A small network was shown many inputs. Here are its activations along a few directions, one row for each input.
In each table, some parts of the input vary, and every possible input appears once, in random order.
Descriptions start from the smaller parts, as in this example, which fits no table here: one of 3 separate values, together with either a single point or one of 9 places along a line or (one of 4 places along a line, together with one of 5 places around a ring).
Shared parts are said once, and a part with two or three values counts as separate values.
In the rows, zero is written as 128.

Other details of the inputs vary at random and push rows far along two fixed directions, the same in every table; ignore that.

A family of inputs:
r1:  81 153 102 195 130  90 152 124 122 150 127 167 182  88
r2: 126 136 114 167 168  73 121 109 130 111 151 126 136 120
r3: 148 119 161 142 156 119  92 126 143 119 192 117 126 147
r4: 159 121 118  73 135 137 131 112 121 119  96  94  99 158
r5:  86 142 107 201 124  97 156 138 119 135 120 172 178  88
r6: 159 117 140  82 105 166 119 140 132 119 120 109  95 146
r7:  95 153  78 150 126  94 177 122 108 131  57 156 153  80
r8: 134 131 109 111 145 113 133 108 121 124 104 117 118 134
r9: 116 120 130 153 122 136 126 132 128 131 142 130 135 121
r10: 103 133 107 133  95 134 160 135 113 141  76 149 158 106
r11: 148 114 138  70 107 180 132 137 126 128 106 119 106 149
r12: 158 127 136  76 129 130 132 130 129 113  99 101  82 151
r13: 154 122 143  77 111 168 114 135 137 121 126 112  93 138
r14: 164 116 148  76 106 170 124 145 127 126 112 113  99 134
r15: 146 120 126  89  89 172 150 151 119 134  79 125 113 122
r16:  73 143  97 194 111 109 153 129 125 134 113 172 162  77
r17: 137 115 149 145 150 127  98 130 142 118 192 122 125 146
r18: 149 131 131  65 124 141 138 131 126 121  82 102  82 148
r19: 111 133 135 164 143 103 109 123 137 131 168 135 154 117
r20: 140 123 161 144 164 119  84 121 145 125 202 116 128 148
r21: 129 117 150 137 153 132  93 119 142 124 191 125 124 146
r22: 147 126 129  76  92 156 147 143 120 133  73 130 125 122
r23: 150 117 145 107 126 136 108 132 133 126 144 109 124 150
r24: 136 121 155 133 156 132  91 125 146 120 198 121 122 143
r25: 130 133 118 129 116 128 144 132 121 144 113 133 145 130
r26: 149 122 131 150 184  82  93 104 138 106 188  95 116 158
r27: 132 114 151 146 147 132  89 121 140 128 189 114 119 140
r28: 106 137 105 133 123 110 158 125 117 124  83 129 120 125
r29: 109 127 134 174 144 113 118 123 130 131 163 138 153 128
r30: 165 125 140  72 114 154 129 131 128 140 113 112 115 151
r31:  80 144 105 197 124 100 157 139 123 129 127 184 173  73
r32: 131 119 150 137 149 118  87 114 140 128 184 113 133 150
r33: 109 134 125 165 144 104 119 113 129 146 159 135 156 129
r34:  80 150  89 158 117  97 177 126 110 132  58 158 140  93
r35: 121 139 102  98  67 162 182 152 112 130  35 160 126  84
r36: 140 132 114  81 108 137 161 139 116 121  56 115  95 137
r37: 107 127 125 170 128 121 118 125 135 121 159 135 136 120
r38: 157 118 146  71 106 177 123 142 129 132 111 112  98 134
r39: 132 118 157 151 164 119  84 114 142 128 200 117 130 153
r40: 121 131 118 128 117 133 142 124 121 147 113 130 147 135
Each input here is: one of 5 places around a ring, together with either one of 2 separate values or one of 6 places along a line.
Changing only the place on the ring of 5 turns r30 into r33. The same change can be made to r31. Which row results?
Answer: r21
Which other rows agree with r4 in the place on the ring of 5? List them by row number.
Answer: r9, r10, r11, r28, r29, r37, r40
Change only the choice among 2 separate values in r36. List by row number the other rows that result.
Answer: r26
Start at r13 and move only the place on the line of 6, one step at a time. The first step leads to r38. Which rows follow, in order?
Answer: r24, r20, r19, r1

A family of inputs:
r41: 135 127 154 128 168 102  85 112 146 112 186 108 111 153
r42: 122 132 118 120 131 128 148 133 124 123 102 126 110 130
r43: 154 121 140  59 124 169 129 127 124 141  98 111  98 155
r44:  83 124 121 186 100 144 132 143 132 133 146 164 150  89
r45: 107 129 123 175 131 106 138 130 119 141 139 141 172 128
r46: 159 111 168 141 148 141  76 135 155 110 221 122 122 129
r47:  72 141  95 191 117 109 152 117 119 152 121 162 176 101
r48: 159 132 112  67 111 149 156 138 117 117  63 120 100 118
r49: 165 122 146  93 130 126 116 135 134 111 128  93  85 157
r50: 149 132 126 115 136 127 124 122 129 136 136 131 145 129
r51: 140 122 124 109 118 134 148 137 120 117  92 117 100 140
r52: 120 116 142 137 161 119  81 100 144 112 187 101 106 160
r53: 103 145  89 198 130  74 164 133 118 112 102 161 158  76
r54: 159 106 138  71 100 173 118 127 123 140 110  90 113 173
r55: 143 137 129  62 104 157 150 135 119 147  64 128 114 125
r56: 111 143 106 163 144  99 139 118 122 137 125 156 160  87
r57: 125 120 133 145 155 115  98 111 141 113 178  97 101 154
r58: 146 127 157 131 158 111  89 117 144 136 196 111 132 161
r59: 143 128 126  66  99 170 155 136 115 149  71 130 124 145
r60: 123 120 140 139 155 128  90 103 138 133 181 105 118 152
r61: 107 137 104  89  99 150 175 135 110 131  36 151 123 111
r62:  98 142 116 187 122  88 147 134 121 144 123 154 185 103
r63: 125 132 121 138 155 101 118 113 133 111 144 135 135 114
r64: 106 137 129 139  83 152 155 162 124 137  98 170 146  78
r65: 163 129 141  61 122 148 129 137 130 120  99  99  81 151
r66: 163 116 146 136 154 110  92 121 135 125 186 106 148 151
r67: 105 130 102 158 110 117 151 128 118 119  95 130 121 117
r68:  97 127 138 178 118 139 129 149 132 127 158 165 150  98
Changing only one part turns r63 into r41. The same change can be made to r66. Which row results?
Answer: r62
What do these inputs look like to the network?
Answer: one of 4 places along a line, together with either a single point or one of 6 places along a line
Which other rows agree with r67 in the place on the line of 4? List them by row number.
Answer: r44, r47, r52, r54, r57, r60

A family of inputs:
r69:  92 146 104 185 139  83 151 128 124 122 120 159 153  91
r70: 169 118 150  77 130 154 108 123 129 143 140 107 128 162
r71: 109 131 122 172 160  90 111 104 130 138 168 125 158 140
r72: 129 127 124 107 100 152 143 138 123 134  95 130 121 124
r73: 116 145  92 115  91 129 184 143 109 130  36 153 133  87
r74: 103 130 120 162 118 122 139 134 125 130 125 145 144 112
r75: 126 126 116 106 113 147 145 130 120 128  90 127 113 128
r76: 139 125 138 143 161 104 106 121 138 112 171 113 115 142
r77: 140 121 147 144 144 123  97 127 142 122 185 122 130 132
r78: 151 114 149  91 124 160 112 131 134 127 141 105 100 159
r79: 126 124 139 144 153 114 101 115 138 120 171 113 115 141
r80: 126 128 119  99 113 147 142 129 123 127  90 127 112 129
r81: 127 126 131 107 110 150 136 135 127 132 108 129 119 132
r82:  93 138 111 188 125 109 147 136 124 133 132 168 168  85
r83: 145 132 122 101 135 119 136 119 121 137 106 116 134 143
r84: 128 124 142 128 130 134 113 129 134 130 149 120 120 139
r85:  93 133 112 187 140  97 131 121 128 121 144 143 148 109
r86: 114 146  96 113  96 129 183 143 109 132  36 155 132  88
r87: 164 113 153  86 123 160 107 136 135 122 144 110 108 148
r88: 115 130 138 173 148 108 108 126 139 124 183 142 148 116
r89: 155 117 140  87 127 150 109 122 134 120 134  97  92 157
r90: 139 130 119 104 116 132 148 136 120 119  86 128 115 121
r91: 158 117 148  81 128 152 110 119 129 145 136  99 120 173
r92: 117 130 139 173 148 106 106 127 138 126 183 140 147 114
Changing only one part turns r89 into r77. The same change can be made to r80. Which row results?
Answer: r88
What do these inputs look like to the network?
Answer: one of 4 places along a line, together with either a single point or one of 5 places around a ring
Change only the place on the line of 4 in r76. List by row number the other rows that result.
Answer: r75, r78, r82
Which other rows agree with r72 in the place on the line of 4? List them by row number.
Answer: r74, r78, r81, r84, r91

A family of inputs:
r93: 143 124 136  69  95 171 147 140 115 152  67 140 133 131
r94: 135 118 164 157 169 103  67 112 155 105 232 101  99 154
r95: 170 115 155  80 141 147  97 138 140 108 152  99  82 148
r96: 141 124 148 177 159  93  95 130 147 102 200 119 122 132
r97:  99 147 101 180 146  77 147 123 120 133 118 155 169  93
r98:  83 150  97 189 136  79 147 113 125 140 120 154 164 102
r99: 136 140 104 106 101 122 179 139 104 134  55 143 144 110
r100: 126 123 154 157 160 121  87 127 147 126 222 131 133 145
r101: 120 128 110 114 112 132 159 124 114 140  77 123 128 141
r102:  92 135 133 181 124 114 131 134 130 144 156 151 173 107
r103: 136 114 133 109 117 152 130 139 127 119 117 110  93 146
r104:  85 143 105 194 138  99 145 127 129 121 130 164 146  76
r105: 132 123 122  81  99 166 145 139 120 116  72 125  96 126
r106: 124 120 120 144 112 137 128 131 129 135 133 144 159 108
r107: 163 124 138  78 148 141 112 107 134 127 132  97 101 160
r108: 109 139  95 106 104 134 167 126 108 135  48 138 139 117
r109: 182 108 159  56 114 188  93 127 132 140 144  83  95 181
What do these inputs look like to the network?
Answer: either one of 5 separate values or (one of 2 separate values, together with one of 6 places along a line)
Which other rows belong to the same alternative as r102? List them by row number.
Answer: r93, r100, r106, r109
